These are the activations of a small neural network, seen along a few directions. Each row is one input.
Each table varies a few parts of the input and shows all the possible inputs, shuffled.
A made-up example of a description, with smaller parts first: line(4) and (point or (values(2) and ring(5)) or ring(11)).
Shared parts are said once, and a part with two or three values counts as separate values.

Other details of the inputs shift rows strongly along two fixed directions, in all tables alike. That doesn't count.

Rows:
R1: [-13   2 -13   4   3  -2  13 -33 -11  -1  -7  15]
R2: [-2  1 -3 -8 -7  2  3 -7  3 -1 -2  0]
R3: [  3   2   6  -6   1  10   2  15   6  -4   1 -13]
R4: [  1   1 -17 -12   5   0  -5  -5  -4  11  21   4]
R5: [ -9   0  -7  -5  -4   2   3 -26  -7   3  -5   9]
R6: [  2   7 -14  -6   6   0   2  19   2   3  23  -4]
R7: [ 2  3  4 -3  3 11  2  4  3 -1  0 -8]
R8: [ -5   1  -7  -3  -3   2   4 -31  -6   4  -5  10]
R9: [ 20  14  18  -8 -13   6   2  78  31 -21   4 -35]
R10: [ 24  11  21 -16 -18   8  -6  78  34 -16   6 -38]
R11: [-4  2  3 -3  3  9  3 -7 -6  3 -3 -1]
R12: [ 15 -69  39  85  15 -91 -66  19   0   0 -20  29]
R13: [ -4  -3 -18  -5  16   6  -3 -23 -16  16  22  11]
R14: [ -1   1   2  -2   3  11   4 -11  -6   4  -4   1]
R15: [-4  3  0 -7 -8  2  3 -8  0  3 -4  2]
R16: [-10   6  -4   2  -2   0  11 -12  -6  -1  -6   7]
R17: [  7   4   7  -6   1  12   0  13   3  -4   1 -12]
R18: [ -8   5  -9   5   2  -1  11 -24  -6  -2  -6  10]
R19: [ -8  -1  -2  -2   6   9   3 -18  -8   3  -3   3]
R20: [ -5   1  -6  -4  -5   3   4 -29  -8   6  -7  12]
R21: [-1  8 -1  0 -4  2 10  5  2 -5 -5  0]
Each input here is: values(3) and (point or ring(6)).
Changing only the values(3) part turns R5 into R12. The same change can be made to R10. Which row results? -> R9
A walk changes only the ring(6) part. It starts at R14 and steps to R17. List the rest of the walk in order. -> R7, R3, R19, R11

Rows:
R22: [ -6   2   1   0  -7  -1   5  -9   0  -5 -11   3]
R23: [ -2   0 -10  -3   4  -2   1  -5  -3   5  10   4]
R24: [ 0  3 -5  0  3  1  3  0  0  1  4  1]
R25: [-1  3 -1  2  1  2  4 -7 -5 -1 -4  3]
R26: [ 1  1 -5  0  5  3  0 -7 -5  2  5  2]
R27: [ 2 -2 -2 -3  5  6 -2 -9 -4  4  3  1]
R28: [ -6   2   0   2  -4  -1   8  -9   1  -6 -10   2]
R29: [ -5   1   5  -1  -5   3   3 -11   0  -1 -11   1]
R30: [  1   0  -2  -3   0   3  -2 -10  -2   4   1   2]
R31: [-1  3 -2  1 -3 -1  6 -8 -1 -3 -6  4]
R32: [ 12  31  16 -29 -19  30  19  91  39 -24   6 -51]
R33: [ 1  2  4 -3 -5  4  2 -4  1  1 -6  0]
R34: [-1  4  0 -2 -7  0  4 -2  1 -3 -6  2]
R35: [ -4  -1   5   0   0   6   3 -10  -3  -2  -9   0]
R36: [-1 -3 -6 -5  8  5 -4 -6 -6  8 11  1]
R37: [ 0  2 -7  0  1 -1  3 -8 -1  0  2  3]
R38: [-5  2  2  2  0  3  5 -8 -4 -4 -8  1]
R39: [-3  1 -8 -2  6  0  1  3 -2  5 12  1]
R40: [ 26 -48  35  53   5 -64 -57  46  14  -2  -6   6]
R41: [ 0 -1  2 -1  0  6  2 -9 -4  1 -5  2]
R42: [-3  0 -9 -5  1 -2 -2 -5 -4  5  9  4]
R43: [-1 -2 -5 -6  3  2 -4 -7 -4  9  9  2]
R44: [-2  0 -9 -3  8  2 -2 -4 -7  6 12  3]
R45: [-1  1  1  5 -1 -2  4  0 -1 -1 -4  3]
What is each input in this table made of? -> line(4) and ring(6)
Changing only the line(4) part turns R39 into R24. The same change can be made to R36. Which row results? -> R27
Which other rows does R23 become when the line(4) part takes its other values? List them by row number. -> R28, R31, R37
Which other rows does R34 become when the ring(6) part takes its other values? List them by row number. -> R25, R31, R33, R41, R45
A walk changes only the line(4) part. It starts at R43 and steps to R30. List the rest of the walk in order. -> R33, R29
